Each row below holds a small network's activations on one record, seen along a few directions.
After each row come some of the record's fields: KOFE, ZUBI, GANEN, SIRAR, SOMOZ, MIR, VISOP.
A field that a record lacks is written none.
The largest differences between rows may come from other fields.
(in the rows, 500 means zero)
Strong random noise was added to every row along 20 fixed directions; ignore it. To show where, here is one row again and again, with new noise each time:
[366 529 675 496 562 430 512 330 528 478 632 619 476 516 591 418 247 649
 452 516 597 365 673 454 542 441 518 313 332 375 504 412 576 631 455 526
 387 417 574 448 507 389]
[484 768 501 588 381 632 484 606 526 514 649 590 597 493 518 535 330 512
 576 402 539 520 564 500 501 444 456 657 431 545 618 513 360 463 516 452
 309 561 545 541 398 565]
[703 529 554 579 620 298 572 587 559 587 535 523 427 617 374 529 654 441
 369 404 607 630 538 406 504 668 654 401 506 430 441 529 564 503 568 485
 491 269 382 548 456 551]
[486 429 505 552 625 461 547 533 631 513 467 388 494 522 433 387 608 340
 466 405 268 426 424 610 485 527 355 472 470 441 345 679 481 382 645 643
 477 589 624 427 673 248]
[486 519 706 608 408 548 445 363 465 519 431 703 616 715 618 412 300 486
 474 366 511 708 452 527 496 417 419 385 421 496 370 529 490 533 384 457
 363 568 587 588 358 680]
[431 664 555 478 425 638 401 485 620 568 601 461 502 353 552 517 615 499
 628 503 533 244 455 697 400 571 322 465 459 535 443 423 473 320 569 474
 411 643 633 546 399 555]
[447 284 733 431 519 557 531 413 530 544 410 503 504 544 605 452 461 343
 577 581 561 543 319 487 494 640 424 579 755 640 588 485 468 586 563 606
 466 354 688 495 418 565]
[353 463 238 665 393 660 489 443 508 394 397 548 691 521 580 468 613 633
 555 500 661 353 481 682 472 295 529 600 562 447 515 614 399 597 502 470
 667 507 360 546 819 560]
[431 541 405 541 693 699 508 519 451 487 293 358 401 617 376 387 513 511
 471 470 504 445 396 477 309 518 332 617 602 573 487 610 321 524 477 537
 485 420 618 853 551 550]
[470 522 567 470 491 465 578 503 404 535 527 475 445 539 610 572 449 441
 451 561 491 474 487 496 562 489 579 402 547 530 578 316 470 547 504 438
 583 486 527 442 348 544]
[566 312 489 459 372 640 565 498 656 416 368 567 350 445 398 312 610 624
 673 530 425 467 384 486 424 489 413 460 407 590 514 611 614 561 404 676
 369 562 593 500 699 417]
[367 628 474 447 492 654 338 365 514 467 292 322 596 585 579 486 440 555
 498 483 620 377 430 633 444 551 331 770 558 405 417 443 525 326 555 455
 351 597 580 701 475 570]
[593 673 494 411 624 682 555 523 505 507 409 380 393 515 325 345 409 575
 519 491 506 459 535 477 464 501 441 456 468 477 444 465 481 488 506 464
 385 485 540 645 482 475]
[623 487 399 371 374 491 564 585 645 435 259 514 438 423 517 519 648 585
 451 600 397 423 580 458 592 481 440 434 321 579 554 448 721 518 550 593
 346 358 491 628 551 458]
[648 680 423 375 575 645 672 559 617 461 227 472 488 574 465 520 515 444
 471 461 562 669 465 706 547 409 598 490 555 536 535 515 542 688 641 423
 438 463 308 627 522 688]
[529 507 627 653 429 543 463 460 480 494 649 427 577 590 658 686 684 443
 447 567 510 637 307 641 262 673 243 609 592 529 685 284 500 440 479 294
 368 525 846 199 521 550]
[521 432 409 377 385 695 452 667 412 574 394 395 481 411 594 668 474 533
 660 758 339 375 388 426 603 460 436 541 806 702 502 497 414 378 471 518
 583 469 477 556 349 500]
[537 503 436 511 427 508 630 531 633 483 652 504 464 404 556 575 696 356
 512 491 500 448 423 664 527 560 552 454 467 585 631 431 504 493 613 569
 591 601 576 283 492 420]
[569 571 491 513 499 266 403 537 516 567 688 443 515 513 354 456 405 492
 483 389 528 362 712 317 660 640 700 545 382 284 280 564 553 213 586 552
 463 498 381 509 446 317]
[643 464 519 666 401 576 559 525 442 557 416 574 519 639 492 358 508 618
 438 452 523 576 426 445 615 447 546 275 519 417 366 467 583 408 431 509
 581 520 446 396 491 456]
[559 562 604 484 516 622 504 491 667 527 520 589 588 531 539 569 371 384
 537 508 609 568 493 576 508 633 448 581 594 610 557 587 517 506 683 562
 310 422 616 499 415 534]
[504 149 764 344 486 274 652 542 597 491 410 503 291 527 632 453 361 514
 492 570 446 548 401 306 616 688 715 456 711 509 600 521 637 595 574 670
 452 177 486 523 635 494]

[440 595 615 619 621 437 502 490 484 614 597 520 443 462 384 408 653 440
 512 469 588 277 578 518 386 551 425 367 373 473 495 392 465 508 539 479
 503 522 577 480 409 480] : KOFE=muv, ZUBI=zeg, GANEN=mel, SIRAR=zeri, SOMOZ=none, MIR=none, VISOP=none
[678 429 391 505 670 622 577 479 480 426 426 407 430 648 274 423 541 464
 462 529 512 609 533 548 326 626 584 386 549 500 399 593 457 567 588 374
 585 415 570 570 713 566] : KOFE=zum, ZUBI=bizol, GANEN=dof, SIRAR=zeri, SOMOZ=memef, MIR=suv, VISOP=gupod
[478 524 613 456 385 581 537 520 476 532 295 555 421 542 538 461 373 606
 590 574 664 412 486 504 562 500 633 468 538 491 585 326 660 544 567 471
 448 563 397 514 411 650] : KOFE=muv, ZUBI=bizol, GANEN=sebo, SIRAR=zeri, SOMOZ=memef, MIR=suv, VISOP=gad
[477 468 402 369 395 507 453 417 502 409 466 425 440 527 588 575 440 566
 493 498 490 500 478 577 537 536 637 527 499 436 413 463 562 402 482 464
 569 629 439 554 512 580] : KOFE=totu, ZUBI=bizol, GANEN=dof, SIRAR=zeri, SOMOZ=bugur, MIR=suv, VISOP=gupod
[343 376 596 527 508 324 339 484 593 522 266 510 450 615 606 623 546 554
 488 499 392 389 423 659 386 477 454 496 526 322 259 684 705 440 552 537
 377 670 363 497 656 511] : KOFE=mas, ZUBI=bizol, GANEN=sivat, SIRAR=zeri, SOMOZ=memef, MIR=bafa, VISOP=none
[484 557 578 590 467 536 484 543 471 496 346 498 600 581 533 402 345 692
 393 576 472 395 678 439 554 463 408 431 410 308 482 399 666 473 627 423
 328 370 579 414 651 391] : KOFE=muv, ZUBI=zeg, GANEN=dof, SIRAR=zeri, SOMOZ=memef, MIR=suv, VISOP=gad
[259 528 527 518 508 401 420 420 485 506 490 393 564 430 627 459 650 578
 533 462 448 359 429 584 522 309 310 629 421 340 494 403 483 529 371 535
 471 610 483 416 506 374] : KOFE=muv, ZUBI=bizol, GANEN=sebo, SIRAR=zeri, SOMOZ=memef, MIR=suv, VISOP=gupod
[544 476 571 371 350 576 515 502 556 504 332 609 691 419 522 476 566 291
 656 539 498 573 526 609 581 422 474 586 510 653 543 502 493 662 622 461
 432 472 467 524 436 723] : KOFE=totu, ZUBI=zeg, GANEN=mel, SIRAR=zeri, SOMOZ=none, MIR=none, VISOP=none
[712 467 403 376 350 438 545 510 512 459 512 595 616 358 442 440 667 385
 480 500 438 669 621 391 671 442 536 411 326 634 522 441 519 573 447 491
 570 340 450 548 413 561] : KOFE=mas, ZUBI=bizol, GANEN=mel, SIRAR=zeri, SOMOZ=bugur, MIR=suv, VISOP=gupod
[593 694 457 325 527 681 572 528 344 499 428 325 523 492 376 380 353 394
 574 459 501 573 521 570 570 402 654 529 615 476 440 394 337 514 552 283
 611 598 377 586 460 688] : KOFE=totu, ZUBI=bizol, GANEN=sebo, SIRAR=vebis, SOMOZ=memef, MIR=suv, VISOP=gupod
[363 630 401 707 438 655 278 475 302 571 519 561 812 508 558 573 504 500
 496 597 465 334 626 509 455 340 188 501 417 551 437 457 355 400 470 379
 537 570 638 523 351 488] : KOFE=totu, ZUBI=bizol, GANEN=sivat, SIRAR=zeri, SOMOZ=bugur, MIR=suv, VISOP=gupod
[357 618 454 434 451 431 556 600 623 455 450 527 474 430 572 606 459 549
 558 450 592 421 545 609 543 399 673 709 499 443 657 544 533 645 617 513
 411 531 248 531 618 587] : KOFE=zum, ZUBI=bizol, GANEN=mel, SIRAR=vebis, SOMOZ=none, MIR=none, VISOP=none
[466 253 547 491 535 491 435 300 471 444 324 578 654 579 516 426 577 486
 516 602 599 609 474 392 525 400 331 646 553 532 534 559 556 747 344 618
 421 313 577 439 552 421] : KOFE=zum, ZUBI=bizol, GANEN=sebo, SIRAR=zeri, SOMOZ=memef, MIR=suv, VISOP=gupod
[333 518 512 538 412 344 438 589 591 526 386 513 472 436 773 697 737 576
 415 540 305 330 439 593 465 421 273 455 389 539 550 433 592 464 469 549
 407 489 521 602 477 515] : KOFE=zum, ZUBI=zeg, GANEN=mel, SIRAR=zeri, SOMOZ=memef, MIR=suv, VISOP=gupod
[534 424 348 435 528 560 403 279 437 435 321 604 675 599 508 529 377 558
 384 656 766 456 727 353 635 494 562 487 482 547 427 507 581 604 499 545
 558 197 467 744 390 543] : KOFE=totu, ZUBI=bizol, GANEN=matu, SIRAR=zeri, SOMOZ=bugur, MIR=bafa, VISOP=none
[405 368 379 553 447 483 469 396 446 497 425 714 445 567 549 625 549 438
 506 591 586 355 562 503 507 418 613 318 379 650 459 537 543 609 438 623
 686 630 447 573 295 550] : KOFE=muv, ZUBI=bizol, GANEN=sivat, SIRAR=zeri, SOMOZ=none, MIR=none, VISOP=none
[666 445 500 497 384 549 465 470 358 442 516 411 616 491 366 335 526 436
 489 606 344 462 659 320 471 561 322 476 322 537 482 338 493 357 473 381
 406 423 832 457 581 408] : KOFE=zum, ZUBI=bizol, GANEN=sebo, SIRAR=zeri, SOMOZ=memef, MIR=suv, VISOP=gad
[573 483 471 494 404 382 476 535 615 492 675 665 542 347 430 560 529 508
 565 523 632 416 695 492 475 577 677 435 419 509 529 582 583 514 609 457
 485 407 378 465 669 564] : KOFE=mas, ZUBI=bizol, GANEN=dorum, SIRAR=vebis, SOMOZ=none, MIR=none, VISOP=none
[488 396 491 418 502 349 450 412 489 490 722 517 603 436 520 606 421 503
 565 607 686 428 668 401 632 557 745 583 599 416 519 500 512 560 535 484
 606 325 350 349 532 437] : KOFE=totu, ZUBI=bizol, GANEN=sivat, SIRAR=zeri, SOMOZ=memef, MIR=suv, VISOP=gad
[686 549 474 563 324 654 528 578 297 484 550 453 355 536 238 384 489 479
 520 552 493 523 542 313 347 674 499 511 351 577 617 269 544 354 459 361
 447 680 771 373 416 511] : KOFE=mas, ZUBI=bizol, GANEN=matu, SIRAR=vebis, SOMOZ=none, MIR=none, VISOP=none
[592 544 521 464 777 400 564 381 479 525 560 392 605 569 263 276 560 279
 487 322 566 666 545 499 600 455 561 571 490 367 359 576 371 612 496 513
 566 469 397 431 477 369] : KOFE=zum, ZUBI=bizol, GANEN=mel, SIRAR=zeri, SOMOZ=memef, MIR=suv, VISOP=gupod
[426 565 538 535 553 511 470 566 484 589 492 408 719 486 616 585 516 179
 462 482 414 451 482 616 524 576 365 619 677 613 506 542 296 367 768 467
 572 422 616 596 405 579] : KOFE=zum, ZUBI=gidi, GANEN=sivat, SIRAR=zeri, SOMOZ=memef, MIR=suv, VISOP=gupod
[688 633 563 438 517 473 505 491 524 524 629 446 555 431 345 342 478 581
 485 440 640 621 612 288 639 605 499 618 403 387 545 355 578 434 454 490
 353 319 499 446 386 387] : KOFE=mas, ZUBI=zeg, GANEN=mel, SIRAR=zeri, SOMOZ=bugur, MIR=suv, VISOP=gad
[598 347 419 576 275 497 464 528 526 446 276 675 424 658 464 538 448 580
 509 550 547 535 546 367 525 609 637 487 339 593 507 542 750 437 529 604
 416 573 492 600 449 577] : KOFE=muv, ZUBI=bizol, GANEN=sebo, SIRAR=zeri, SOMOZ=bugur, MIR=suv, VISOP=gupod
[492 468 469 317 561 480 467 376 499 432 606 512 411 444 616 748 454 525
 486 619 480 649 452 539 469 466 500 464 536 602 567 463 541 639 319 468
 531 538 503 445 356 518] : KOFE=mas, ZUBI=gidi, GANEN=sebo, SIRAR=vebis, SOMOZ=none, MIR=none, VISOP=none
[604 599 627 468 691 545 549 547 488 616 492 400 456 469 300 417 506 490
 528 620 697 376 608 460 457 638 502 483 611 427 556 369 574 555 672 404
 426 346 510 370 508 443] : KOFE=mas, ZUBI=gidi, GANEN=dorum, SIRAR=zeri, SOMOZ=memef, MIR=suv, VISOP=gupod
[595 744 508 448 531 469 470 556 632 541 726 424 564 361 472 500 523 592
 503 357 587 583 520 504 611 504 498 613 504 346 468 504 484 388 475 491
 377 441 369 445 445 428] : KOFE=muv, ZUBI=bizol, GANEN=sebo, SIRAR=zeri, SOMOZ=none, MIR=none, VISOP=none
[321 632 321 501 573 459 502 408 602 418 311 510 460 597 582 554 515 650
 388 369 620 464 495 629 577 303 557 619 311 352 493 547 612 630 444 648
 476 645 261 624 454 441] : KOFE=totu, ZUBI=bizol, GANEN=sivat, SIRAR=zeri, SOMOZ=bugur, MIR=bafa, VISOP=none
[545 529 398 514 514 627 435 500 512 516 448 430 532 448 551 612 703 594
 484 622 530 402 452 660 394 526 394 363 604 514 402 455 523 415 513 353
 598 458 492 539 562 598] : KOFE=muv, ZUBI=zeg, GANEN=mel, SIRAR=zeri, SOMOZ=none, MIR=none, VISOP=none
[348 335 645 605 509 552 433 486 357 571 539 469 549 500 592 446 346 610
 540 680 511 288 486 362 477 549 394 467 728 494 532 444 450 425 506 483
 557 366 643 408 591 408] : KOFE=zum, ZUBI=bizol, GANEN=mel, SIRAR=zeri, SOMOZ=none, MIR=none, VISOP=none
[697 528 244 377 524 470 588 436 598 380 740 371 445 298 413 499 860 497
 417 453 421 583 508 577 485 534 498 359 297 530 509 425 497 468 386 472
 674 480 531 439 577 386] : KOFE=totu, ZUBI=bizol, GANEN=sivat, SIRAR=vebis, SOMOZ=none, MIR=none, VISOP=none

Here are new rows. What are their fields?
[416 496 597 595 452 513 495 598 561 601 579 567 380 445 550 473 425 567
 541 460 429 271 462 546 484 546 539 273 519 474 392 576 532 318 598 591
 546 643 484 483 522 453] : KOFE=totu, ZUBI=bizol, GANEN=sivat, SIRAR=vebis, SOMOZ=none, MIR=none, VISOP=none
[407 502 544 514 733 373 457 302 327 493 501 494 433 662 523 540 524 481
 269 500 545 537 576 459 358 491 449 303 402 449 416 387 438 654 348 390
 599 369 603 673 354 612] : KOFE=totu, ZUBI=bizol, GANEN=dof, SIRAR=zeri, SOMOZ=none, MIR=none, VISOP=none
[681 510 390 408 540 522 357 442 533 456 584 474 447 527 442 705 432 630
 433 615 514 624 571 388 451 648 464 499 472 524 397 567 649 359 393 486
 405 470 540 528 410 400] : KOFE=mas, ZUBI=gidi, GANEN=sivat, SIRAR=vebis, SOMOZ=memef, MIR=suv, VISOP=gupod
[443 491 355 407 605 546 506 522 403 418 491 410 476 541 490 555 374 409
 494 486 407 608 474 388 458 444 500 727 644 646 550 672 203 581 385 523
 553 382 516 800 504 573] : KOFE=zum, ZUBI=gidi, GANEN=mel, SIRAR=zeri, SOMOZ=memef, MIR=suv, VISOP=gupod
[576 385 560 616 253 600 485 523 515 517 502 516 631 483 562 390 540 487
 507 520 647 468 429 464 545 719 509 568 617 502 579 394 587 277 665 507
 534 427 644 367 570 534] : KOFE=mas, ZUBI=bizol, GANEN=sivat, SIRAR=zeri, SOMOZ=memef, MIR=suv, VISOP=gad
[644 569 536 438 652 488 524 627 452 536 266 307 349 635 466 467 393 756
 376 528 347 593 451 317 515 478 405 462 610 393 399 493 571 402 360 442
 312 300 406 722 584 452] : KOFE=zum, ZUBI=bizol, GANEN=dorum, SIRAR=zeri, SOMOZ=memef, MIR=suv, VISOP=gupod
[533 612 423 530 361 411 533 724 541 556 439 497 542 357 486 492 764 375
 522 424 277 329 571 641 500 434 514 330 353 532 398 505 439 365 667 390
 597 549 384 662 592 669] : KOFE=zum, ZUBI=zeg, GANEN=mel, SIRAR=zeri, SOMOZ=memef, MIR=suv, VISOP=gad
[581 501 452 788 393 556 641 659 451 553 404 495 394 626 543 437 831 528
 324 352 412 655 220 584 426 522 423 319 472 504 566 364 520 389 468 481
 674 621 575 401 485 562] : KOFE=muv, ZUBI=bizol, GANEN=dof, SIRAR=vebis, SOMOZ=bugur, MIR=suv, VISOP=gupod
[409 413 693 426 521 445 518 440 569 516 778 390 554 358 578 376 434 382
 628 420 389 489 391 563 565 534 460 574 621 435 489 516 350 437 515 567
 509 543 631 273 561 341] : KOFE=muv, ZUBI=bizol, GANEN=sebo, SIRAR=zeri, SOMOZ=memef, MIR=bafa, VISOP=none
[538 522 378 457 385 448 417 567 612 533 409 527 444 408 530 633 805 569
 483 498 682 402 473 497 500 619 563 550 504 567 500 490 594 429 513 576
 545 344 347 767 373 710] : KOFE=totu, ZUBI=bizol, GANEN=sebo, SIRAR=zeri, SOMOZ=memef, MIR=bafa, VISOP=none
[511 351 520 571 550 603 585 461 349 505 457 663 297 653 493 558 372 659
 489 612 716 678 374 305 452 482 655 408 658 637 686 442 518 770 273 559
 639 417 458 478 323 587] : KOFE=mas, ZUBI=bizol, GANEN=sebo, SIRAR=vebis, SOMOZ=bugur, MIR=bafa, VISOP=none
[368 765 392 456 794 426 492 450 588 526 619 366 476 427 525 569 541 496
 319 362 528 439 514 616 546 427 412 520 430 384 453 502 431 483 506 574
 560 522 404 578 360 328] : KOFE=mas, ZUBI=bizol, GANEN=mel, SIRAR=zeri, SOMOZ=bugur, MIR=bafa, VISOP=none
[523 570 504 579 408 576 385 492 497 484 557 514 619 479 427 385 540 595
 634 362 505 612 441 525 392 436 379 620 480 435 413 603 397 427 351 390
 407 579 477 575 611 619] : KOFE=muv, ZUBI=gidi, GANEN=sebo, SIRAR=zeri, SOMOZ=none, MIR=none, VISOP=none
[488 551 478 541 246 395 501 530 494 439 390 488 570 531 729 567 577 582
 349 445 439 473 493 669 522 482 548 413 367 377 492 314 650 343 571 322
 510 590 459 500 649 676] : KOFE=totu, ZUBI=gidi, GANEN=dorum, SIRAR=zeri, SOMOZ=memef, MIR=bafa, VISOP=none
[503 565 556 521 593 450 377 570 513 598 428 452 456 549 497 643 576 451
 452 521 322 478 478 560 375 546 289 430 458 512 338 549 554 366 523 458
 371 579 579 553 379 490] : KOFE=muv, ZUBI=bizol, GANEN=dorum, SIRAR=vebis, SOMOZ=memef, MIR=bafa, VISOP=none
